These are the activations of a small neural network, seen along a few directions. Each row is one input.
In each table, some parts of the input vary, and every possible input appears once, in random order.
A made-up example of a description, with smaller parts first: ring(8) and (point or ring(11) or (values(3) and line(6))).
Shared parts are said once, and a part with two or three values counts as separate values.
In the rows, zero is written as 128.

Table:
x1: [102 154 166 122 145 106 143  84 142 154 144]
x2: [156 134 153 113  90 175 114 115 132 119 155]
x3: [140  99 130 122 145 110 174  95 137 167 121]
x4: [ 87 129 143 189 173 218 119 182  86 144 180]
x5: [111 146  92 146 137  78 145 145 167 109 120]
x6: [ 79 126 152 223 207 154 152 152 110 159 185]
x7: [162 107 146 143 137 112 141  86 161 142 153]
x8: [122 151 169 140 134 111 139  80 151 139 151]
x9: [113 113 127  84 109 176 138 118 108 155 114]
x10: [149 103 122  87 112 175 142 125 111 152 117]
x11: [126 135 111 157 143  75 132 141 141 105  93]
x12: [138 122 102 114 115 125  93 165  95  76 111]
x13: [131 155 160 104 101 175 107 109 125 124 146]
x14: [ 93 135 153 117 145 110 159  87 134 166 124]
x15: [127 119 122 151 142  58 125 150 135 108 107]
x16: [171 111 137 107 104 177 109 116 136 127 148]
x17: [144 133  96 122 106 117  91 168  90 101 118]
x18: [112 158 157  87 112 170 111 113 116 139 140]
x19: [110 135  99 156 136  74 126 139 159 117 107]
x20: [165  99 133 133 144 113 162  92 146 154 131]
x21: [120 150  83 111 105 141 112 175 143  95 117]
x22: [175 103 124  97 112 178 130 122 120 140 127]
x23: [146 130 162 149 123 110 146  85 158 134 159]
x24: [136 139 102 122 111 138 100 172 117  91  90]
x25: [129 119 111 149 147  62 125 134 119  91 115]
x26: [136 123 113 115 110 122  92 181 110  94 103]
x27: [119 139  90 121 103 137  94 170 134 103 103]
x28: [135 129 105 157 138  54 124 137 115 115 122]
x29: [104 109 136 119 142 113 169  88 133 169 118]
x30: [102 139 144  82 112 174 127 117 109 151 120]
Describe the family of inputs behind these rows.
Answer: values(2) and (point or line(6) or ring(8))
The inputs of x30 and x14 match in every part but the values(2) part. If x2 is changed in the same way as x30 into x14, which row does it become?
Answer: x23
Change only the values(2) part in x20. List by row number the other rows that result.
Answer: x22
Change only the values(2) part in x12. List by row number the other rows that result.
Answer: x25

Table:
x31: [114 144 150 134 117 175 134  89 159 141 200]
x32: [131  79 130 134 161  93 173 108 138 175 133]
x33: [124 124 166 112 110 179 113  97  85 135 194]
x34: [177 102 145 135 144  68 155  88 151 100 108]
x35: [ 70 121  95 192 180  66 133 192 111  98  98]
x36: [150 100 121 107 122 192 146 119  78 173 129]
x37: [142 149  93 174 142  35 118 157 120  94 145]
x38: [ 95 168 192 152 150 201 136 111 163 164 162]
x39: [ 91 151 211 175 186 126 151  86 133 173 155]
x40: [134 101 119 153 165 112 184  85 121 185 129]
x41: [ 85 175 104  54  85 119 133 110 165 130  83]
x42: [157 152  88 129 111 116  72 187  78  78 140]
x43: [173 113 128 115  86 124  66 149 109  95  97]
x44: [ 94 155 126  34  79 123 112 119  95 127  79]
x45: [136  97 111 110 125 167 157 132 168 164 138]
x46: [106 147 209 130 140 205 118 118  88 158 155]
x47: [163 128 110 138  84 118  94 142 180  99 106]
x48: [192 104 146  88 107 148 113 120 109  87 109]
x49: [ 74 139  75 170 146 141 116 218 141  87 104]
x50: [159 109 131 160 119  44 110 117 152 110 100]
x51: [147  81 129  87 124 172 132 140  96 162 133]
x52: [109 126 166 157 154 101 149  64 128 150 194]
x53: [147 168  74 151 108 109 100 183 151  84 150]
x54: [181 120 126 111 108 143 139 113 180  91 115]
x55: [139 119 102 129 129 187 168 110 151 176 134]
x56: [ 84 123  87 149 152 150  86 219  68  79  87]
x57: [ 81 159 125  77 122  44 149  86 137 142  77]
Describe the family of inputs behind these rows.
Answer: values(3) and (point or line(8))
The inputs of x34 and x54 match in every part but the values(3) part. If x52 is changed in the same way as x34 into x54, which row does it become?
Answer: x31
Change only the line(8) part in x51. List by row number the other rows that result.
Answer: x33, x36, x42, x43, x46, x48, x56

Table:
x58: [141 108 216 132 151 213 180  33 138 215 205]
x59: [ 88 148 112 108 124 143 123 150 110 131 113]
x60: [145 127 111 112 113  76 130 117 142 118  97]
x61: [172 112 115 152 127  93 121 132 138 108 128]
x62: [117 126 113 127 133  70 142 120 145 123 103]
x63: [115 133 117 148 138 160 115 165 107 121 144]
x64: [150 130 109  94  94 103 115 124 141 108 103]
x65: [ 78 148 125 127 139 112 128 140 116 134 112]
x66: [137 125 121 135 120 170 103 166 112 113 133]
x67: [110 139 116  95 107 154 110 150 116 123 101]
x68: [ 90 147 121 135 145  89 142 130 137 129 108]
x69: [144 111 117 168 148  86 133 134 141 113 135]
x70: [114 123 212  90 139 196 187  19 143 226 175]
x71: [117 132 126 176 159 106 133 144 133 118 139]
x72: [139 131 113  82  96 135 111 135 120 106 100]
x73: [177 116 114 134 107 119 107 139 137  98 134]
x74: [166 117 118 122 109 151 104 151 116  97 132]
x75: [105 133 130 167 153 128 119 155 113 124 144]
Describe the family of inputs behind these rows.
Answer: values(2) and (point or ring(8))
The inputs of x59 and x63 match in every part but the values(2) part. If x68 is changed in the same way as x59 into x63, which row does it become?
Answer: x71

Table:
x76: [142 133 116 105 108 130 110 144 117 110 107]
x77: [109 138 127 147 142  89 130 130 134 125 129]
x78: [122 136 116 145 138  91 136 125 138 122 126]
x79: [134 132 119 104 109 118 115 131 126 107 102]
x80: [115 136 127 151 141 122 117 154 119 121 129]
x81: [131 128 115 129 131  92 136 128 145 118 120]
x82: [141 126 112 102 105 138 105 148 108 104 114]
x83: [135 128 112 120 115  94 127 124 143 123 113]
x84: [140 119 107 120 111 136 109 151 119 114 119]
x85: [128 134 115 149 136 125 123 149 123 118 127]
x86: [121 132 118 148 137 113 128 136 132 115 122]
x87: [136 135 117 102 109  96 123 121 132 114 107]
x88: [141 126 111 123 113 127 113 147 128 119 113]
x89: [136 119 110 130 127 134 119 155 121 109 127]
x90: [127 127 111 146 134 133 118 153 113 113 133]
x91: [134 124 114 122 114 116 119 134 137 116 108]
x92: [108 134 130 150 142 110 123 141 128 118 124]
x93: [134 131 207 102 121 241 151  55 135 193 198]
x94: [114 129 122 148 138 130 113 158 110 116 136]
x95: [129 124 118 132 130 114 129 138 139 112 116]
x96: [ 83 128 190 100 150 209 181  59 122 220 164]
x97: [137 126 115 132 130 125 123 151 130 115 121]
x98: [145  98 216 137 163 158 198  12 148 220 189]
Describe the family of inputs behind these rows.
Answer: values(3) or (line(4) and line(5))
What sort of input is x77?
Answer: line(4) and line(5)

Table:
x99: [ 69 148 202 125 161 169 174  56 129 206 172]
x100: [142 129 110 151 132  75 113 149 134  89 109]
x101: [117 140 111  95 106 158 116 149 121 123 102]
x102: [132 125 121 140 127 145 104 164 111 102 126]
x103: [134 126 115 125 118 146 105 158 105 118 124]
x104: [124 128 109 104 116 149 115 152 105 115 115]
x105: [169 109 209  85 111 218 164  24 144 200 187]
x106: [119 135  99 111 114  81 125 138 147 111  87]
x107: [122 101 175 163 178 148 189  67 143 199 173]
x108: [130 126  98 118 122  75 126 139 129 102  98]
x109: [127 134 110 149 126 148 105 168 122 104 140]
x110: [141 127 104 137 122  74 114 144 128 104 106]
x111: [139 137  99 160 131  78 115 155 145  90 124]
Describe the family of inputs behind these rows.
Answer: values(3) or (values(2) and line(5))
Change only the values(2) part in x101. List by row number the other rows that result.
Answer: x106
List by row number the other inputs of the same sort as x107.
Answer: x99, x105
